These are the activations of a small network on made-up records, seen along a few directions, one row for each record.
Each row is followed by the record's values for the fields T, J, B, V.
A field that a record lacks is written absent.
Other fields move the rows too, some of them a lot.
(in the rows, 500 means zero)
Random noise pushes rows far along 2 fixed directions. That doesn't count. These rows show it; they differ only by the noise:
361; 335; 610; 669; 489; 432; 814; 698; 451; 348; 366; 484; 542; 350; 426; 805
426; 319; 500; 694; 574; 397; 699; 689; 467; 379; 386; 353; 445; 375; 454; 720
448; 293; 425; 723; 628; 364; 635; 688; 471; 390; 391; 277; 396; 394; 470; 672
808; 644; 626; 407; 526; 634; 563; 615; 582; 545; 549; 247; 229; 304; 488; 642

740; 700; 402; 330; 496; 543; 293; 475; 587; 628; 640; 443; 382; 506; 510; 233 | T=absent J=absent B=b1 V=v4
200; 221; 403; 623; 461; 344; 580; 556; 409; 434; 372; 615; 642; 585; 471; 445 | T=t1 J=j2 B=b1 V=v1
335; 577; 505; 390; 429; 357; 717; 635; 465; 590; 447; 545; 610; 500; 536; 309 | T=absent J=j2 B=b1 V=v4
429; 393; 703; 582; 461; 489; 755; 656; 473; 386; 375; 531; 518; 337; 409; 836 | T=absent J=absent B=b1 V=v1
538; 415; 351; 687; 627; 352; 329; 564; 521; 510; 571; 225; 369; 542; 562; 414 | T=absent J=j1 B=b1 V=v4
421; 431; 224; 553; 626; 307; 361; 527; 437; 542; 493; 437; 507; 531; 569; 238 | T=absent J=absent B=b1 V=v4
400; 376; 518; 555; 556; 430; 545; 461; 455; 472; 469; 499; 520; 539; 523; 468 | T=absent J=j1 B=b2 V=v1
526; 618; 378; 400; 473; 484; 479; 476; 538; 596; 531; 429; 394; 641; 527; 261 | T=t1 J=j2 B=b2 V=v1
360; 342; 579; 545; 451; 450; 598; 577; 455; 438; 440; 658; 649; 488; 481; 662 | T=absent J=absent B=b1 V=v4
335; 457; 747; 495; 308; 661; 620; 415; 432; 339; 458; 807; 785; 469; 397; 824 | T=absent J=j1 B=b2 V=v1
81; 168; 261; 835; 598; 178; 682; 559; 341; 436; 371; 588; 699; 689; 407; 443 | T=t1 J=j1 B=b2 V=v3
367; 384; 451; 561; 484; 503; 522; 421; 530; 365; 424; 712; 629; 552; 454; 597 | T=t2 J=absent B=absent V=v2
464; 481; 394; 530; 648; 412; 382; 490; 509; 573; 483; 364; 503; 610; 602; 290 | T=absent J=j2 B=b2 V=v4
685; 535; 500; 404; 529; 605; 319; 320; 531; 517; 487; 593; 513; 495; 450; 475 | T=t2 J=absent B=absent V=v2
339; 494; 593; 551; 507; 430; 721; 609; 435; 421; 373; 470; 563; 483; 474; 490 | T=absent J=j2 B=b2 V=v1
617; 474; 134; 595; 805; 378; 193; 465; 545; 688; 618; 78; 200; 650; 605; 180 | T=t1 J=j1 B=b2 V=v4
650; 567; 540; 459; 539; 566; 514; 604; 525; 576; 471; 388; 412; 444; 545; 512 | T=absent J=j2 B=b1 V=v4
508; 418; 470; 590; 550; 507; 354; 375; 527; 419; 467; 512; 574; 471; 512; 558 | T=t2 J=absent B=absent V=v1
532; 570; 432; 420; 488; 478; 482; 567; 520; 584; 608; 520; 458; 517; 450; 369 | T=absent J=j1 B=b1 V=v3
551; 664; 699; 448; 342; 618; 690; 601; 493; 486; 525; 579; 535; 388; 431; 769 | T=absent J=j1 B=b1 V=v4
517; 633; 735; 429; 367; 447; 747; 592; 497; 509; 547; 585; 457; 436; 539; 594 | T=absent J=j1 B=b1 V=v4
656; 691; 474; 355; 454; 526; 395; 530; 510; 679; 506; 409; 404; 533; 559; 296 | T=absent J=j2 B=b1 V=v4
544; 450; 406; 496; 527; 561; 308; 342; 571; 508; 496; 548; 552; 519; 485; 559 | T=t2 J=absent B=absent V=v1
706; 599; 556; 322; 447; 745; 251; 235; 603; 544; 558; 722; 598; 533; 487; 469 | T=t2 J=absent B=absent V=v2
486; 489; 674; 542; 497; 531; 797; 700; 481; 438; 422; 436; 413; 302; 455; 741 | T=absent J=j1 B=b1 V=v1
494; 501; 565; 484; 442; 594; 458; 487; 526; 514; 497; 538; 507; 464; 450; 618 | T=absent J=j1 B=b1 V=v1
764; 777; 582; 230; 427; 609; 555; 532; 544; 704; 657; 437; 223; 450; 596; 404 | T=t1 J=j1 B=b1 V=v4
790; 666; 612; 389; 437; 639; 354; 456; 542; 601; 648; 405; 378; 465; 555; 488 | T=absent J=j1 B=b1 V=v4
513; 409; 413; 481; 555; 579; 271; 326; 589; 470; 495; 615; 565; 571; 446; 503 | T=t2 J=absent B=absent V=v2
634; 664; 525; 384; 465; 455; 476; 567; 472; 592; 510; 432; 389; 449; 507; 416 | T=absent J=absent B=b1 V=v4
442; 479; 489; 529; 489; 503; 434; 500; 523; 526; 531; 521; 546; 494; 490; 606 | T=absent J=j1 B=b1 V=v4
453; 429; 358; 574; 588; 359; 490; 548; 402; 431; 514; 442; 525; 577; 492; 375 | T=absent J=j1 B=b2 V=v3
469; 391; 343; 512; 536; 489; 251; 303; 465; 480; 461; 624; 620; 564; 534; 466 | T=t2 J=absent B=absent V=v4
420; 465; 592; 621; 496; 491; 593; 555; 419; 394; 448; 587; 625; 472; 399; 738 | T=absent J=j1 B=b2 V=v4
426; 366; 365; 662; 730; 339; 375; 514; 435; 482; 492; 306; 436; 546; 558; 445 | T=absent J=j1 B=b2 V=v4
826; 581; 252; 454; 675; 579; 113; 348; 667; 557; 585; 239; 224; 553; 562; 404 | T=t2 J=absent B=absent V=v1
291; 443; 371; 489; 534; 444; 433; 518; 544; 557; 408; 554; 553; 612; 535; 304 | T=absent J=j2 B=b1 V=v1
591; 419; 479; 556; 553; 526; 484; 475; 553; 387; 467; 419; 435; 416; 529; 726 | T=t2 J=absent B=absent V=v1
380; 357; 278; 560; 582; 326; 573; 599; 446; 576; 531; 484; 473; 551; 511; 284 | T=t1 J=j1 B=b1 V=v3
188; 367; 371; 623; 535; 308; 644; 654; 482; 448; 356; 508; 509; 585; 511; 444 | T=absent J=j2 B=b1 V=v1
817; 680; 586; 429; 538; 495; 481; 566; 525; 658; 614; 228; 215; 395; 542; 462 | T=absent J=j1 B=b1 V=v4
633; 642; 723; 411; 421; 552; 531; 518; 555; 557; 604; 491; 463; 413; 525; 576 | T=absent J=j1 B=b1 V=v4
350; 399; 545; 542; 479; 485; 468; 414; 528; 386; 452; 691; 674; 518; 438; 597 | T=t2 J=absent B=absent V=v1
717; 524; 263; 534; 651; 538; 201; 394; 572; 584; 527; 312; 360; 527; 508; 440 | T=t2 J=absent B=absent V=v4
670; 491; 494; 495; 548; 595; 363; 530; 529; 543; 576; 384; 406; 455; 560; 581 | T=absent J=j1 B=b1 V=v4
618; 596; 603; 487; 498; 514; 618; 525; 546; 466; 566; 341; 342; 442; 543; 584 | T=absent J=j1 B=b2 V=v1
345; 342; 507; 589; 482; 423; 659; 632; 483; 350; 381; 540; 531; 487; 519; 635 | T=absent J=j2 B=b1 V=v1
431; 249; 488; 598; 562; 506; 441; 430; 530; 352; 427; 597; 629; 484; 464; 709 | T=t2 J=absent B=absent V=v1

Which values does each new row have?
492; 403; 311; 617; 632; 300; 435; 531; 458; 492; 470; 255; 423; 653; 648; 358 | T=absent J=j2 B=b2 V=v4
404; 454; 446; 582; 500; 414; 605; 511; 450; 517; 466; 430; 467; 531; 393; 520 | T=t1 J=j1 B=b2 V=v1
332; 333; 362; 669; 524; 420; 461; 523; 457; 500; 486; 532; 583; 567; 497; 562 | T=absent J=j1 B=b1 V=v4
596; 507; 499; 452; 514; 632; 416; 521; 555; 543; 497; 405; 428; 466; 581; 462 | T=absent J=j2 B=b1 V=v1
711; 760; 490; 360; 464; 635; 378; 465; 498; 617; 597; 476; 346; 474; 624; 384 | T=absent J=j1 B=b1 V=v4
624; 827; 743; 269; 301; 620; 779; 515; 549; 641; 555; 450; 442; 450; 477; 404 | T=t1 J=j2 B=b2 V=v1
272; 538; 365; 516; 398; 344; 718; 569; 432; 593; 417; 525; 593; 593; 548; 77 | T=t1 J=j2 B=b1 V=v1
562; 612; 535; 353; 449; 673; 346; 380; 553; 574; 530; 594; 619; 580; 520; 527 | T=absent J=j2 B=b2 V=v4
819; 778; 689; 226; 377; 833; 326; 310; 642; 621; 634; 625; 523; 448; 508; 647 | T=t2 J=absent B=absent V=v4
374; 345; 247; 637; 682; 259; 258; 555; 455; 526; 437; 353; 460; 637; 587; 228 | T=absent J=j2 B=b1 V=v4
682; 656; 522; 480; 496; 559; 494; 584; 521; 533; 593; 266; 312; 367; 521; 392 | T=absent J=j1 B=b1 V=v1
431; 384; 614; 637; 491; 458; 575; 470; 561; 393; 448; 524; 601; 436; 480; 713 | T=t2 J=absent B=absent V=v1
68; 107; 233; 781; 639; 253; 459; 519; 432; 354; 311; 491; 710; 658; 470; 510 | T=absent J=j2 B=b2 V=v1
399; 520; 554; 568; 534; 342; 706; 668; 432; 502; 524; 438; 472; 396; 537; 440 | T=absent J=j1 B=b1 V=v4
392; 615; 696; 316; 262; 632; 691; 406; 492; 441; 490; 906; 789; 402; 413; 613 | T=t2 J=absent B=absent V=v1
169; 321; 500; 688; 485; 292; 815; 611; 334; 400; 417; 574; 727; 488; 541; 570 | T=absent J=j1 B=b2 V=v4
440; 314; 569; 615; 543; 559; 561; 517; 469; 351; 474; 493; 560; 441; 448; 797 | T=absent J=j1 B=b2 V=v1
188; 464; 700; 551; 311; 406; 810; 609; 351; 345; 407; 874; 725; 479; 463; 724 | T=absent J=j1 B=b1 V=v4
406; 318; 304; 681; 602; 455; 293; 376; 519; 414; 450; 564; 634; 581; 504; 507 | T=t2 J=absent B=absent V=v4
497; 461; 399; 549; 491; 510; 324; 492; 486; 539; 541; 452; 484; 555; 508; 541 | T=absent J=j1 B=b1 V=v4
383; 645; 898; 312; 289; 658; 805; 489; 485; 492; 445; 767; 708; 444; 497; 577 | T=absent J=j2 B=b2 V=v1
739; 675; 551; 345; 493; 582; 315; 485; 582; 628; 561; 318; 312; 501; 584; 263 | T=absent J=j2 B=b1 V=v1
174; 438; 651; 482; 264; 516; 675; 509; 443; 411; 373; 819; 790; 507; 467; 622 | T=absent J=j2 B=b1 V=v1
757; 605; 401; 449; 678; 481; 284; 492; 549; 554; 543; 143; 193; 558; 563; 267 | T=absent J=j2 B=b2 V=v1
